A small network was trained on invented records. Each row is its activation on one of them, seen along a few directions.
Each row is followed by the record's values for the fields J, N, L, E, C.
A field that a record lacks is written absent.
The largest differences between rows may come from other fields.
[-19  66   4 -33  17 -52 -16  -3 -28 -29 -29  28 -15  -1  -2  36  41 -11] => (J j2; N n4; L l1; E absent; C c4)
[  4  14  -3  20   8  38   8  -8  -3   6 -24 -22  11  47 -12  -9  -2  11] => (J j1; N n4; L l3; E e1; C c4)
[-85  23  10   6  23 -12 -44 -39  42 -81 -52  49 -33 -67 -18 -35   9 -68] => (J j1; N n4; L l3; E e1; C c1)
[  6   8  -7  25  12 -36  27  -1 -23 -23 -33  14   5  30 -18 -15  -5  19] => (J j1; N n4; L l3; E e2; C c4)
[ 11 -24  -1 -28   2   8 -20 -30   9   0  11  44   7  -4  16  14  11 -16] => (J j2; N n4; L l1; E e1; C absent)
[ -9 -46 -17 -18  16 -10 -20   0  22 -41   2  46 -16  -8  -1   1  10 -17] => (J j2; N n4; L l3; E e2; C absent)
[ -8 -12  57 -10  -4  17 -34  26   3  22  24 -12 -54  -1  34   9   8   3] => (J j1; N n4; L l1; E absent; C absent)
[ 22  -9  18  13 -21  17  29 -12  -8   2  29  -4  27  -3  42 -17 -38  11] => (J j2; N n3; L l1; E e1; C absent)
[-17   4  -1  15  18  -7 -53 -34   4 -10 -28   8 -60 -51 -29 -32  18 -51] => (J j1; N n4; L l1; E e2; C c1)
[ 47   1 -34 -15   3 -16 -15  15 -17  -3 -32 -25   0  27  -3  38   1   9] => (J j2; N n4; L l1; E e2; C c4)
[ 49 -20 -40   4  31  17  10  16  15  39   7  -9  -1  30 -23  14 -11  11] => (J j2; N n3; L l3; E e2; C c4)
[ 63   2  33  23 -30   9  17  43 -15  61  33 -45  58  40 -38   5 -12  63] => (J j1; N n4; L l3; E e1; C c4)
[-33  10   3 -28 -43 -24 -13  -3 -43  18 -10   2  34  12  27  -3  14  29] => (J j1; N n4; L l1; E e1; C absent)
[-83   7 -23  -6 -12 -12 -58 -31  57 -76 -41  60 -23 -42 -15  19  32 -68] => (J j2; N n4; L l3; E e1; C c1)
[ 27 -45  17  13 -26 -11  55  37 -28  65 -18 -34  12  16   6   9 -20  48] => (J j1; N n4; L l1; E e2; C c4)
[-60  31 -25 -45  -3 -34  -8 -27  47   5 -42  26 -27   1  38  -4   3 -54] => (J j2; N n3; L l1; E e1; C c4)
[ 54  -8 -30   2  -1  -6  60  13 -17  22  -8  -1  16  -7   5  26  -6  52] => (J j2; N n3; L l1; E e2; C c4)
[-45   8  47   4  35  33 -26 -38  -5 -19  -1   5 -68  -6  43  -4   5 -16] => (J j1; N n4; L l1; E absent; C absent)
[ 74   1  -4   0  16   0   7  44 -24  47   1 -49  27   1   6  -1  29  32] => (J j1; N n3; L l1; E e2; C c4)
[-10  12 -11  25  36 -58   2   9  21 -44 -25  13   9   9  19 -33  16 -12] => (J j1; N n3; L l3; E e2; C c4)
[-62  33  15  21  47  18  -3   3  26 -36 -41  42 -57   1  44  -5  19 -10] => (J j1; N n3; L l3; E absent; C c4)
[ 29  -3   4 -19 -10  25  23 -12 -31 -17   0 -26 -28  -6  13 -22   5  13] => (J j1; N n4; L l1; E e2; C absent)
[-11  16  32  11  -1 -29 -15  34  38 -15  11  35 -47  15 -17  35 -13 -31] => (J j2; N n4; L l3; E absent; C c4)
[ 27 -25 -18  -8 -31 -13  45  26  -3  21  54  -2  -1   9 -24 -12 -37  32] => (J j2; N n3; L l3; E e2; C absent)
[ 29 -50  14   4 -38  -2   3  27 -19  29  17   6   1   1  17 -13   4  39] => (J j1; N n4; L l1; E e2; C absent)
[-46  26 -15 -41  35 -16 -24 -38  42 -31 -20  -3 -61   3   5  45  48 -41] => (J j2; N n4; L l1; E absent; C c4)
[-15  32  26  35  45   0  23   6   5 -12   9  30 -39   1 -16 -11 -16  -2] => (J j1; N n3; L l3; E absent; C c4)
[  4  43   6   3  10 -15  15 -30  -7  12 -21  23  16   0  22 -19  -3  -5] => (J j1; N n3; L l1; E e1; C c4)
[  7 -26   4 -24  -6  15   6 -26 -23  16  12  15   8  -1   8  25 -34 -20] => (J j2; N n4; L l1; E e1; C absent)
[ 10   5   6  11   4   8  -6 -55 -37  21  22  -5  14  30   0 -19 -20  12] => (J j1; N n4; L l1; E e1; C absent)
[-52 -26 -23  -5  12 -21 -50 -37  45 -38 -46  38 -39 -69   9   8  36 -48] => (J j2; N n4; L l1; E e2; C c1)
[ 49 -22  42   3 -24  -1   8  38  -7  59 -16 -32  34  15  17  10 -32  18] => (J j1; N n4; L l1; E e1; C c4)
[-15   6  11  25  -1   5   6 -26 -22 -24  31 -18  13  38 -17 -14  -6 -18] => (J j1; N n4; L l3; E e1; C absent)
[  3 -21 -20  19 -15  -7 -14 -35  24 -32  -8   2 -27 -53  -9  18  33  -6] => (J j2; N n4; L l1; E e2; C c1)
[ 23 -24  15  -8 -36  -1  19   9  -7  15  54 -25  27  28 -23  18 -38  13] => (J j2; N n4; L l3; E e1; C absent)
[  4 -21   8 -28  10  25  -8   6  20 -25  17  19   0   4 -14   5 -11 -34] => (J j2; N n4; L l3; E e1; C absent)
[-80  17  32 -15  15 -20  15  25  22   7 -29  -1 -26   4  17   0  29  42] => (J j1; N n4; L l3; E absent; C c4)
[ 59 -32 -20   6  20  -1  33  20  14  27   5   5  -1  -9   4  18  17   9] => (J j2; N n3; L l1; E e2; C c4)
[ 33   3  22  27 -10  54  51   7 -14  11  -7   4   4  27 -19  -5 -19  12] => (J j1; N n4; L l3; E e1; C c4)
[ 31 -52   6  15 -25 -34  17  35  -2   3  43  -9  13  18 -17   2 -31  25] => (J j2; N n4; L l3; E e2; C absent)
[ 56   7  41  17 -11  25  12 -14   8  24 -18  15  15  20  25 -16   2  12] => (J j1; N n4; L l1; E e1; C c4)
[-37  28   5  12  -8   8  10  -8   9 -46 -41 -21  -2  36   8  -4  15 -35] => (J j1; N n4; L l3; E e1; C c4)
[-64  -1  11 -40  37 -36 -45   3  10 -58 -35  56  20 -27  15 -21  31 -45] => (J j2; N n4; L l3; E e1; C absent)
[-13  -6  13 -26  -6  33  13  17 -35   7   9  -2  17  -7 -24  -4   9  -3] => (J j1; N n4; L l3; E e1; C absent)
[-76   8 -22 -64  17 -20 -82  -1  53 -61 -42  50 -30   1  25 -22   4 -72] => (J j2; N n4; L l3; E e1; C absent)
[-18  35 -14  -1  21 -23  29  31   2   1  -4  12  33 -20  -4  -7  -1 -24] => (J j2; N n2; L l3; E e1; C c4)
[  8   1   8 -16   3  41  36 -17  43  -8 -12  -1  18  19  -8   4  10  19] => (J j2; N n4; L l3; E e1; C c4)
[  7 -35 -14   6  -5 -12  51 -15  12  17  -4  -8 -18  13 -15  18  17  -9] => (J j2; N n4; L l1; E e2; C c4)
[-56  19  -3 -38  -4 -16 -59   6  -8 -57 -30  30  14  -4  24  -9  44 -46] => (J j1; N n4; L l3; E e1; C absent)
[ 61   0  18  19 -23 -18  19   6  10   0  -7 -26  20  30  17 -12  -1  43] => (J j2; N n4; L l1; E e2; C c4)
[-21   7  40  20  23 -32  26 -22 -22  27  20  -5 -15 -16 -19  30  30  -6] => (J j2; N n4; L l1; E absent; C c4)
[ -3  -6  16   2 -17  21  -4 -40  29 -23 -17   1  12 -56   9  15   3 -15] => (J j2; N n4; L l1; E e1; C c1)
[ -8  -5  -6  -4  18   9  20 -14  21 -15 -48   8 -20  26   5 -31  25  16] => (J j1; N n4; L l3; E e2; C c4)
[ 79  -1   5  31 -14 -11  40  29  -9  10  18 -76  28  11  15   3 -22  47] => (J j2; N n3; L l1; E e2; C c4)
[ 46   2   9  17 -46  20  38  35 -40  80   5 -33  33  19   9  23 -46  30] => (J j1; N n3; L l1; E e1; C c4)
[ 26 -32  21  53  -9   7  51 -17 -19  27  -7 -31   1  16  13  -6   3  19] => (J j1; N n4; L l1; E e2; C c4)
[ 10 -14  16 -23 -29  31 -13  17  16   6  22   3   0  16   6 -14   4  -3] => (J j1; N n4; L l3; E e1; C absent)
[ 25 -48  18  17 -18   6  31  36 -37  43  41 -20  33   8 -23 -17   0  74] => (J j1; N n4; L l3; E e2; C absent)
[-14  -4  -2 -42 -30  -9  -9 -33   5  13   1  52 -16   7  19  -2 -11 -23] => (J j2; N n4; L l1; E e1; C absent)
[-51 -30 -11 -20  23 -11 -20  28 -27 -27 -34  14  10 -17   8 -12  32  -1] => (J j1; N n4; L l3; E e2; C absent)
[-15   2  24  -3  11  18  18 -17 -13 -31   9  28  -1   6 -13 -34 -17 -16] => (J j1; N n4; L l3; E e1; C absent)

Which values does each new row have?
[-13  41  49  26  15   9 -15   1   5 -27 -22  -1 -58  14  36   5  10 -16] => (J j1; N n4; L l1; E absent; C c4)
[ 41   4  -6 -21 -29  40  27 -31 -24  -5  30 -19  23  15   3  27  -1  28] => (J j2; N n4; L l1; E e1; C absent)
[ -8   3  15   0 -25 -14  53   6  -5  68   4 -20  43  -6  19  -1  17  43] => (J j1; N n3; L l1; E e1; C c4)
[-29   7  22  -7  49 -25 -22   7  31 -40 -55  54   1  -7   9 -18  32 -54] => (J j1; N n4; L l3; E e1; C c4)
[ 75 -26   7  -7  -8   1  44  15  -5  59  14 -25 -22  14 -21  13 -11  12] => (J j2; N n4; L l1; E e2; C c4)
[-52 -21 -34   4   1 -57   1  -3  29 -21 -35   9 -20  35   1  18  16 -29] => (J j2; N n4; L l3; E e2; C c4)
[-37  10 -21   2 -41 -39 -53 -19  24 -28 -30  17 -63 -37 -13  -2  -1 -56] => (J j2; N n4; L l1; E e2; C c1)
[-14  27 -32 -51  -1  19   1 -15  -7 -36 -17  -2  17 -12  46  10  -5   1] => (J j2; N n3; L l1; E e1; C absent)
[-21 -41 -30  -6   3 -13  -8 -11  10 -38   7  33 -13  14  -3  16  18 -17] => (J j2; N n4; L l3; E e2; C absent)
[-72  23  12 -38  39 -25 -50 -23  15 -86 -42  28 -14 -12  24 -48  -5 -69] => (J j1; N n4; L l3; E e1; C absent)
[ 47 -25   2  13  -8 -29  -5  22  -1  45 -11 -29  -9  33  -2  13 -22  -5] => (J j2; N n4; L l1; E e2; C c4)
[-11  27  16 -30  28 -32 -18  14  14 -21 -37  33  34  -4  -9  -7  19 -20] => (J j2; N n4; L l3; E e1; C c4)
[ 63 -17 -15  15 -21  16  33  10 -28 -13  48 -36  20  -9  16  15  -2  27] => (J j2; N n3; L l1; E e2; C absent)
[-25  11  21   9  32 -25 -18   1  30 -39 -39  43   4   6   6 -10  42 -57] => (J j1; N n4; L l3; E e1; C c4)
[-17   7 -25  24 -18 -18 -18 -22  12 -31 -28  16 -11 -58  16 -15 -11  22] => (J j2; N n3; L l1; E e2; C c1)
[ 34 -17 -39 -27  18   7 -27   0  -7  -1  20  -7 -16  -6  12   7   5  -6] => (J j2; N n3; L l1; E e2; C absent)
[ 56 -31  12  -3 -33  10  21  10 -54  89  47 -55  23  24 -15 -20 -10  87] => (J j1; N n4; L l1; E e2; C absent)
[ 18 -32  32 -14 -22  29  -1  40   2  17  20 -25  14  15  -2 -10 -17   6] => (J j1; N n4; L l3; E e1; C absent)
[ -6 -31 -12  20   3   8 -16 -36  21 -21 -23   2  -8 -58   2   8  17  14] => (J j2; N n4; L l1; E e2; C c1)
[ 25 -11  20  -5  -1  20  33 -19   5  20 -18 -32  33   2  12  22 -22  19] => (J j2; N n4; L l1; E e1; C c4)
[ 16 -31  -6 -30  13  -2 -17   9  17 -33   8   5 -23   0  -7  -2  -2 -33] => (J j2; N n4; L l3; E e2; C absent)
[-22 -22  18  12 -21  -3  30  35   5  13 -20 -21  25  20  -5  17  -5   7] => (J j1; N n4; L l3; E e1; C c4)
[-32  41 -27 -30  -8   2 -38 -30  42 -64 -40  16   2 -64  35   9  26 -22] => (J j2; N n3; L l1; E e1; C c1)
[ 11   5   1  10  29 -39  15   9 -18 -25 -43  27   7  15 -14 -23 -18  22] => (J j1; N n4; L l3; E e2; C c4)
[ 61 -38   6   3 -24 -13  17  25  -5  53  59 -40   9   9   5 -16 -31  27] => (J j2; N n3; L l1; E e2; C absent)
[ 18 -19   8  53 -31 -24  46 -29  -5  13   4 -38  23  31  15  11   3  47] => (J j2; N n4; L l1; E e2; C c4)
[-11  33   6   3  22  26  11  26   5  26  15  12 -13   2 -13  12  47  13] => (J j1; N n3; L l3; E absent; C c4)
[ 10 -35 -19 -25  -6   9  22   2  -7 -18  16  26 -25   2 -28   7 -16  -6] => (J j2; N n4; L l3; E e2; C absent)
